These are the activations of a small neural network, seen along a few directions. Each row is one input.
Each table varies a few parts of the input and shows all the possible inputs, shuffled.
A made-up example of a description, with smaller parts first: one of 2 separate values, together with either a single point or one of 9 places along a line or (one of 4 places along a line, together with one of 5 places around a ring).
Shared parts are said once, and a part with two or three values counts as separate values.
In the rows, zero is written as 128.

Other details of the inputs vary at random and push rows far along two fixed directions, the same in every table; ignore that.

A family of inputs:
x1: [136 181 111 112 130 114  86 127 153 100 127 109 104 129 140]
x2: [150  99 111 122 119 121 144 119 145 135 136 151 171 130 103]
x3: [128 164  76 130 148 104  99 151 136  92 159 135  42 101 165]
x4: [138 175 110 112 145 138  69 162 136 113 123 118  95  96 148]
x5: [109 117 169 137 122 157 143 134 102 156 119 121 159 129 112]
x6: [108 110 157 142 110 127 151 112 107 143  98 123 117 174 105]
x7: [ 95 132 146 134 111 132 139 118 116 121 104 111 105 155 101]
x8: [134 160 118 110 137 128  85 137 133 133 137 128  90 124 151]
x9: [ 89  97 133 167 114 110 192 117  91 114 112 132  71 165 100]
x10: [ 76  88 120 159 104 110 196 116  84 130 105 128  59 171  75]
x11: [159 138 138 118 138 123 106 123 155 133 128 122 189 138 140]
x12: [148 127 160 123 145 150 107 133 143 155 149 123 214 108 137]
x13: [ 80 101 115 145 112 120 173 126  78 140 134 128  50 140  96]
x14: [119  86 132 136 110 132 181 104 128 130 111 138 143 142 114]
x15: [134 182 112 107 139 131  77 133 144 116 148 111  97 108 157]
x16: [154 128 114 122 134 106 128 126 150  95 128 138 139 117 154]
x17: [157  96 120 115 128 137 133 125 137 156 161 153 186 103 120]
x18: [151 127 100 111 139 134 116 126 158 125 152 143 145  88 165]
x19: [117 118 166 141 116 139 147 129 118 137 100 121 171 149 100]
x20: [150 116 164 124 140 150 123 120 128 165 143 125 207 128 140]
x21: [125 157  86 112 134 116 107 136 130  86 138 134  38  96 173]
x22: [160 118 160 135 140 137 116 141 143 141 105 123 221 126 119]
Description of these inputs: one of 2 separate values, together with either one of 5 places around a ring or one of 6 places along a line.
Question: The inputs of x20 and x11 match in every part but the choice among 2 separate values. If x4 is changed in the same way as x20 into x11, which row does it become?
Answer: x22

A family of inputs:
x23: [118  93 170 144 119 139 165 118  98 165 122 122 175 151  96]
x24: [100 101 127 138 112 129 165 107 108 124 125 127  96 144 108]
x25: [110 124 106 125 117 122 149 124 126 115 128 133  94 128 126]
x26: [111 128 134 130 122 138 134 133 106 135 124 120 106 130 112]
x27: [111 131 142 141 124 130 138 126 116 121 114 122 110 148 122]
x28: [145 171  99 110 141 127  76 152 147 110 144 128 107  99 146]
x29: [137 159 108 116 135 134  87 144 149 120 139 130 115 106 143]
x30: [ 98 127 103 133 114 119 150 129 121 117 123 133  70 132 116]
x31: [116  73 160 158 124 132 184 108 107 146 130 130 169 144 108]
x32: [147 141 120 118 135 119 101 142 140 122 124 125 147 115 129]
x33: [116  94 161 136 114 142 160 113 110 146 103 123 164 147 107]
x34: [101 153 119 121 123 129 122 124 111 114 118 116  56 130 133]
x35: [142 142  94 119 135 110 117 143 146 113 146 137 125 106 135]
x36: [136 161 105 110 141 122  84 140 149 123 139 125 111 110 145]
x37: [142 161 109 106 135 121  89 135 150 118 138 121 115 118 150]
x38: [165 128 100 116 142 121 112 130 155 125 144 141 154 111 150]
x39: [106 105 163 145 128 140 157 119 101 150 119 121 144 143 118]
x40: [113  78 157 155 121 133 192 117 108 147 124 135 172 141 112]
x41: [166 128 115 121 144 115 112 124 160 118 156 135 175 102 149]
x42: [111  90 171 137 120 150 166 108 102 164 119 124 173 147 107]
x43: [ 99 109 128 140 110 127 177 115 106 123 118 131  97 138 115]
x44: [144 171  98 105 146 116  76 148 146 115 144 124 108 103 146]
x45: [102 116 152 145 119 135 155 123 106 125 103 120 110 152 111]
x46: [146 142  93 113 135 110  97 142 153 114 146 146 104 109 148]
x47: [158 139 131 123 141 122 103 137 145 138 144 129 184 122 132]
x48: [119 113 149 137 120 135 148 127 111 136 111 124 141 145  98]
x49: [100 118 153 148 119 132 154 119 102 134 114 119 112 157 115]
x50: [143 146 129 124 142 121 104 137 142 127 137 121 142 121 150]
x51: [ 99 137 126 130 116 128 130 126 113 131 117 118  74 145 116]
x52: [149 173 106 107 140 115  82 137 153 110 139 120 109 110 160]
x53: [149 123 112 114 132 119 116 130 145 123 145 146 138 114 146]
x54: [162  97 136 135 141 121 137 124 142 145 155 138 216 115 119]
x55: [ 98 139 122 121 116 141 129 126 110 121 118 117  66 133 124]
x56: [100 149 120 129 125 133 121 136 112 112 119 115  54 128 135]
x57: [153 110 153 129 139 144 123 131 143 161 141 131 215 115 128]
x58: [159 124 146 129 139 128 118 134 142 143 137 133 208 127 121]
x59: [141 165 111 113 136 133  90 138 145 109 137 126 110 103 155]
x60: [152 120 153 135 144 144 120 135 140 144 141 132 204 112 144]
x61: [116 130  94 131 123 118 137 132 111 116 124 132  59 133 118]
x62: [105 143 132 131 115 130 136 120 112 113 110 120  78 147 120]
x63: [162 115 159 128 138 136 129 123 146 141 127 131 220 123 131]
x64: [143 136 129 123 133 128 109 135 149 128 124 129 154 126 126]
x65: [120  90 173 144 115 142 169 109 105 149 102 123 176 146 107]
x66: [152 147 122 121 143 117  95 142 153 115 125 124 151 111 152]
x67: [156 120 152 124 140 142 122 127 140 147 140 128 202 110 142]
x68: [117 120 153 138 118 134 149 113 112 138 119 121 137 148 119]
x69: [118 133  99 129 122 121 140 122 117 109 121 131  58 130 134]
x70: [152 129  97 124 138 118 114 134 150 128 139 141 130 115 140]
x71: [111 101 137 136 113 127 164 114 103 129 122 140  99 139 121]
x72: [154 151  87 108 140 104  89 148 149 107 152 145 104 102 149]
x73: [153 141 119 117 137 121  94 140 157 127 126 128 163 112 138]
x74: [162  93 148 136 143 123 138 129 141 146 148 149 211 117 144]
x75: [101 139 126 133 115 129 131 126 117 122 111 123  79 150 110]
x76: [110 124 139 128 118 150 136 123 113 133 122 125 116 132 122]
x77: [ 99 108 120 142 114 124 157 115 113 125 126 128  84 141 104]
x78: [102 150 115 128 117 124 119 129 121 119 118 120  65 145 119]
x79: [102 142 124 125 114 132 131 121 116 114 111 121  75 150 118]
x80: [105 132 133 129 114 133 137 118 113 127 117 120  95 151 118]
x81: [162 134 101 126 150 114 109 139 153 118 144 138 142 109 158]
x82: [113 127 136 126 117 136 137 121 121 122 109 123 112 144 115]
Question: The inputs of x44 and x39 match in every part but one. If x35 is changed in the same way as x44 into x39, which row does it become?
Answer: x40
Question: What do these inputs look like to the network?
Answer: one of 5 places along a line, together with either one of 4 separate values or one of 8 places along a line
Question: Change only the place on the line of 8 in x33. List by row number the other rows that result.
Answer: x37, x42, x55, x76, x79, x80, x82
Question: Change only the choice among 4 separate values in x61. List by row number the other rows that result.
Answer: x35, x54, x72
Question: Which other rows agree with x30 in the place on the line of 5? List them by row number.
Answer: x29, x36, x46, x51, x57, x64, x70, x73, x75, x77, x78
Question: Which other rows agree with x63 in the place on the line of 5? List them by row number.
Answer: x34, x41, x43, x52, x59, x62, x65, x67, x68, x69, x71
